These are the activations of a small network on made-up records, seen along a few directions, one row for each record.
After each row come some of the record's fields: W, K, B, G, V, H.
A field that a record lacks is left out.
The largest differences between rows may come from other fields.
In the rows, zero is written as 500.
Random noise pushes rows far along 15 fixed directions. That doesn't count. These rows show it; they differ only by the noise:
[249 536 600 356 635 482 377 872 519 462 271 233 629 682 493 472 513 397
 367 589 615 811 523 614 425 564 543 783 299 552 604 512 312 540 461 498
 758]
[389 534 499 455 441 455 574 371 393 403 326 384 396 609 563 449 607 819
 284 440 316 260 356 309 348 371 345 638 567 357 390 319 524 414 425 694
 507]
[447 494 441 612 365 402 485 616 350 456 364 456 495 657 550 323 554 606
 343 460 537 579 535 487 526 358 463 452 361 572 403 453 475 485 372 506
 618]
[623 531 847 463 813 564 459 590 374 405 276 412 608 751 655 594 329 628
 329 519 305 626 445 563 589 603 649 754 339 445 593 388 512 371 508 401
 699]
[732 505 573 687 523 503 640 462 555 430 402 631 367 323 476 650 483 580
 645 572 480 474 540 395 548 520 410 292 550 429 493 421 482 498 524 548
 451]
[476 384 433 589 288 440 605 469 541 647 449 599 517 498 444 425 609 502
 406 499 453 428 596 475 630 484 554 385 545 499 415 506 554 540 572 400
 487]
[577 317 404 638 580 560 510 521 508 355 371 429 547 553 593 478 518 576
 260 359 417 672 452 528 406 721 598 630 418 636 638 481 518 429 459 480
 452]
[449 611 660 618 424 591 550 556 415 559 453 648 503 308 427 337 612 624
 347 469 460 361 571 372 667 604 548 293 536 541 509 368 695 440 559 571
 634]
[283 299 518 353 117 469 665 379 561 653 525 527 437 400 646 469 576 491
 452 403 209 667 460 845 768 660 736 469 631 506 462 611 682 520 703 437
 542]
[599 631 748 475 642 516 568 564 597 665 491 469 635 720 442 451 481 345
 632 654 607 407 463 544 681 405 538 568 648 395 602 514 414 637 576 416
 527]
[600 520 585 508 506 434 515 582 568 453 589 552 461 472 581 568 431 539
 690 589 569 632 589 589 527 527 443 448 457 516 499 506 407 547 492 500
 603]
[610 520 409 753 506 557 297 285 511 453 664 542 358 526 575 403 537 571
 387 504 731 330 429 395 439 588 329 284 438 762 635 389 639 325 436 687
 552]
[690 483 531 549 610 465 634 540 442 484 384 448 583 658 544 464 426 446
 610 492 400 540 412 601 608 387 639 575 589 444 539 604 461 647 452 317
 368]
[868 679 681 603 762 409 371 428 417 344 378 678 520 466 348 639 387 378
 604 651 636 421 419 416 555 491 364 358 426 457 532 401 582 485 359 460
 544]
[531 376 778 622 434 559 588 510 676 405 374 546 443 360 407 849 476 470
 396 657 456 555 516 519 339 595 456 312 393 417 396 432 423 280 576 666
 652]
[600 376 487 496 615 555 399 231 544 433 455 540 531 498 543 537 528 493
 235 392 383 475 323 543 517 861 574 643 529 598 706 422 745 375 548 489
 454]
[464 387 638 537 400 465 593 514 748 623 407 445 544 642 419 621 605 449
 356 679 584 430 523 467 446 484 409 524 517 349 446 421 319 478 605 601
 614]

[610 381 447 705 421 500 461 463 712 744 576 682 455 472 425 627 454 246
 692 678 715 555 764 527 681 544 515 205 439 690 521 613 476 480 670 280
 492] -> W is w2, K is k1, G is g1, V is v1, H is h3
[846 530 653 738 619 490 402 421 441 517 664 677 517 562 592 546 381 758
 430 579 581 280 597 326 532 427 386 304 350 442 436 322 518 368 429 534
 675] -> W is w1, K is k2, B is b3, G is g1, V is v2, H is h1
[488 336 232 295 499 412 492 376 460 445 484 398 455 394 703 516 501 642
 435 385 199 490 399 597 463 679 633 754 547 446 532 564 597 617 496 420
 420] -> W is w2, K is k2, B is b3, G is g3, H is h4
[372 387 352 432 438 494 407 454 535 594 317 331 491 705 536 442 645 387
 295 538 488 606 421 526 582 634 545 696 495 492 590 471 448 479 621 513
 502] -> W is w1, B is b4, G is g3
[739 297 520 688 525 663 565 458 681 523 808 535 631 469 517 495 486 425
 445 413 603 517 464 581 414 668 623 387 564 542 587 553 486 492 538 581
 415] -> W is w2, G is g1, V is v2
[646 561 147 611 544 406 489 636 300 389 683 409 573 557 503 195 501 470
 675 466 622 302 487 414 290 225 546 415 523 614 409 705 411 736 234 418
 302] -> W is w2, G is g3
[227 501 459 623 371 684 610 610 484 756 251 520 404 194 315 421 637 398
 405 507 403 407 624 372 701 543 682 195 523 620 525 524 697 475 705 442
 511] -> W is w2, K is k2, B is b3, G is g1, V is v1, H is h4
[624 530 500 514 617 520 611 528 573 463 386 541 533 703 585 366 604 765
 377 444 474 514 652 240 540 662 370 793 569 413 597 245 353 526 584 519
 468] -> W is w2, K is k1, G is g3, H is h3
[668 454 542 521 752 681 429 322 626 564 762 727 502 594 604 702 291 670
 652 436 387 444 826 331 451 686 519 639 451 677 593 444 549 275 687 221
 370] -> W is w1, K is k2, B is b3, G is g3, H is h4
[305 539 563 321 371 468 322 301 630 734 629 458 563 743 428 445 613 267
 375 621 702 344 382 612 593 461 439 553 541 471 525 480 567 460 584 583
 637] -> W is w1, K is k1, G is g3, H is h3
[578 600 420 416 567 383 341 333 454 443 566 581 297 554 618 597 435 622
 723 569 571 498 577 387 510 489 256 550 457 504 490 362 475 450 504 516
 500] -> W is w2, G is g3
[715 522 728 648 564 600 635 604 511 457 715 655 555 396 730 447 426 831
 554 392 479 596 603 568 632 643 539 486 544 496 600 396 480 505 526 568
 584] -> W is w1, K is k1, G is g1, V is v1, H is h3
[761 544 544 636 445 585 666 151 570 562 389 539 296 567 536 492 500 323
 622 401 534 545 275 576 835 454 435 290 715 481 702 453 645 467 596 576
 305] -> W is w1, K is k2, B is b3, G is g2, H is h2
[428 609 631 689 371 563 789 620 356 450 207 434 329 348 471 518 559 742
 486 529 309 326 463 281 479 212 453 273 570 292 297 419 413 435 467 684
 480] -> W is w1, G is g2
[551 399 425 602 428 429 811 582 571 607 436 368 709 871 546 290 601 607
 359 405 458 394 501 478 481 245 537 702 671 380 434 562 291 683 442 406
 329] -> W is w1, K is k1, G is g1, V is v2, H is h3
[455 515 617 625 488 551 525 727 404 542 405 489 546 611 527 432 451 538
 387 523 501 567 629 490 567 379 567 431 365 553 428 492 460 424 491 425
 633] -> W is w2, K is k2, B is b3, G is g2, H is h3
[596 609 508 211 671 354 337 358 316 363 521 480 489 460 452 670 297 333
 724 641 322 312 298 634 425 398 594 560 491 406 388 685 628 565 394 332
 429] -> W is w1, G is g3
[522 486 404 471 671 531 416 521 358 502 482 185 326 424 876 415 496 842
 400 590 370 355 315 498 590 627 606 631 457 429 660 424 524 630 501 692
 682] -> W is w2, G is g1, V is v1
[675 646 494 433 864 497 411 488 399 329 457 494 439 389 462 697 340 493
 826 486 477 518 452 441 395 446 432 593 514 462 584 544 486 570 404 410
 328] -> W is w1, B is b1, G is g1, V is v2
[572 403 373 503 520 326 338 546 560 458 528 486 519 610 614 504 486 562
 369 561 639 645 586 543 439 612 375 589 250 594 526 459 425 511 390 492
 700] -> W is w1, K is k2, B is b3, G is g1, V is v1, H is h3
[514 301 472 547 219 306 415 497 382 559 599 618 516 568 534 616 390 501
 503 524 489 632 600 676 551 240 536 307 276 410 157 578 471 476 412 371
 618] -> W is w2, G is g1, V is v1
[679 609 433 557 719 442 270 548 493 336 553 476 563 544 438 490 427 261
 659 596 812 630 391 583 415 551 404 529 436 657 680 565 460 571 327 474
 479] -> W is w2, K is k1, G is g1, V is v2, H is h3
[531 550 551 508 346 497 549 628 526 394 643 670 564 536 563 286 564 558
 506 342 607 811 683 560 545 651 426 500 456 623 507 381 453 453 491 571
 592] -> W is w2, K is k2, B is b3, G is g3, H is h4
[374 332 504 499 425 607 561 434 588 422 518 531 557 476 423 590 534 536
 248 385 362 425 555 413 201 620 551 522 466 575 405 498 553 268 527 548
 466] -> W is w2, K is k1, G is g3, H is h3
[357 500 590 526 519 519 416 461 526 618 376 418 525 723 433 537 472 314
 409 612 571 471 470 539 524 402 524 485 433 604 539 552 518 393 554 434
 571] -> W is w2, K is k1, G is g1, V is v1, H is h3
[721 310 307 531 432 430 512 439 644 479 717 473 288 325 801 614 435 550
 727 589 518 662 522 696 575 707 529 370 462 535 556 583 425 628 561 561
 530] -> W is w2, G is g3
[336 636 649 323 575 533 428 445 601 733 653 497 470 342 470 609 501 563
 631 728 469  86 568 366 489 474 469 494 605 403 485 471 537 517 648 524
 625] -> W is w2, K is k2, B is b3, G is g1, V is v1, H is h2
[518 676 618 536 321 383 555 593 387 457 263 520 405 451 357 398 602 366
 511 611 649 587 401 520 701 308 376 257 485 362 390 421 484 573 397 655
 667] -> W is w2, K is k1, G is g2, H is h3
[374 525 633 624 278 533 467 450 225 472 550 576 438 621 468 519 392 544
 435 481 311 348 557 515 396 162 601 215 348 593 150 580 612 204 437 434
 533] -> W is w1, B is b2, G is g3
[660 406 542 470 570 456 615 403 639 311 589 388 593 679 592 503 527 588
 360 446 516 490 325 543 260 544 394 731 573 371 537 429 346 505 388 702
 481] -> W is w2, K is k1, G is g2, H is h3
[603 515 533 515 454 565 515 328 471 605 811 433 458 712 686 356 426 480
 697 459 541 427 331 680 643 353 583 441 665 519 567 583 555 552 548 547
 423] -> W is w2, G is g1, V is v1
[422 738 498 435 696 560 248 371 317 424 543 537 385 402 512 466 395 593
 526 523 467 261 534 326 460 551 429 447 391 736 566 440 769 323 467 482
 592] -> W is w2, K is k2, B is b3, G is g1, V is v2, H is h4
[640 430 561 406 547 388 506 635 332 202 383 776 709 256 337 616 426 494
 373 346 285 810 616 552 422 762 641 573 310 479 366 472 638 466 385 303
 523] -> W is w2, G is g1, V is v1
[703 481 880 581 775 696 625 667 599 390 446 601 817 609 488 470 441 545
 234 317 456 750 578 527 510 863 661 715 445 569 724 367 468 350 573 446
 563] -> W is w1, G is g1, V is v2
[533 511 757 630 386 608 675 519 423 575 439 677 518 493 335 595 414 467
 494 523 332 389 660 426 592 304 635 229 453 464 270 520 540 325 600 380
 515] -> W is w1, B is b2, G is g2

Which values does each new row have?
[514 579 394 610 707 617 465 618 460 456 419 443 569 664 437 446 428 389
 623 470 549 545 570 392 396 370 552 584 497 678 588 602 423 496 450 301
 269] -> W is w2, K is k2, B is b3, G is g3, H is h4
[342 642 250 569 573 437 351 572 291 636 200 270 507 558 431 108 747 479
 222 477 659 285 309 321 667 418 488 566 537 538 680 422 617 724 373 552
 517] -> W is w2, G is g1, V is v1
[584 546 398 568 604 521 644 582 638 400 329 517 395 536 450 521 518 444
 765 355 689 909 577 439 543 493 279 593 567 516 668 427 316 593 480 496
 280] -> W is w2, K is k1, G is g2, H is h3
[665 394 340 409 422 356 518 317 721 359 809 571 669 766 528 397 582 451
 512 381 663 564 419 572 261 583 314 795 687 483 518 481 312 564 416 562
 270] -> W is w2, G is g3
[724 594 497 499 460 274 494 448 441 424 360 612 580 392 291 469 517 160
 530 651 638 504 320 641 670 450 469 306 522 432 464 587 585 692 337 436
 531] -> W is w2, K is k1, G is g2, H is h3
[681 391 475 551 463 523 558 443 562 498 565 468 577 406 489 469 531 220
 507 502 526 546 305 749 610 626 718 387 580 505 603 655 581 647 494 500
 431] -> W is w2, G is g3
[393 378 351 468 403 564 330 342 725 724 683 583 455 531 465 508 531 197
 540 465 749 705 588 656 680 709 521 436 458 742 686 575 620 459 689 381
 516] -> W is w2, K is k1, G is g2, H is h3
[655 620 634 454 498 479 590 601 347 359 679 509 546 399 633 328 472 556
 663 466 405 524 381 679 585 521 639 459 620 412 488 550 524 657 410 577
 532] -> W is w2, G is g3
[622 329 444 627 472 468 420 371 519 502 299 598 475 884 491 609 426 413
 363 420 595 805 648 469 557 468 394 526 242 611 467 395 472 270 542 312
 499] -> W is w2, K is k1, G is g1, V is v2, H is h3
[392 536 289 490 338 521 432 385 475 576 810 668 504 487 444 274 568 445
 658 374 542 370 613 439 512 503 528 440 669 711 506 594 636 523 547 373
 279] -> W is w2, G is g3
[525 555 538 566 411 518 618 537 507 392 624 502 429 561 533 481 388 422
 819 438 550 688 449 694 441 273 465 392 597 630 492 691 392 524 413 484
 337] -> W is w1, K is k1, G is g1, V is v1, H is h3
[425 606 645 405 578 649 753 647 432 329 464 386 506 247 509 459 516 559
 583 368 276 548 343 567 403 548 654 547 696 435 547 558 525 565 479 636
 395] -> W is w2, G is g2
[513 485 574 544 476 599 557 413 539 539 539 497 395 470 670 503 512 649
 496 478 409 506 460 515 640 630 534 512 600 447 610 411 520 476 633 578
 497] -> W is w2, G is g3
[368 509 303 559 440 513 366 514 482 386 629 704 387 350 468 525 549 831
 488 428 511 443 863 141 216 582 293 502 378 653 368 340 462 323 487 508
 483] -> W is w2, K is k1, G is g3, H is h3
[538 315 424 541 281 482 645 150 516 611 665 666 524 593 581 440 572 661
 355 438 190 143 483 471 522 512 623 531 750 466 367 512 641 420 624 371
 284] -> W is w2, K is k1, G is g3, H is h3
[640 399 751 548 464 582 723 433 755 486 488 655 577 729 415 680 459 389
 489 441 512 768 664 512 484 609 439 547 537 477 497 393 343 300 672 459
 432] -> W is w2, G is g2
[333 432 445 418 433 538 617 643 497 631 504 360 588 567 544 362 570 497
 435 492 379 438 554 525 505 475 725 601 550 492 454 613 451 597 599 421
 502] -> W is w2, G is g3
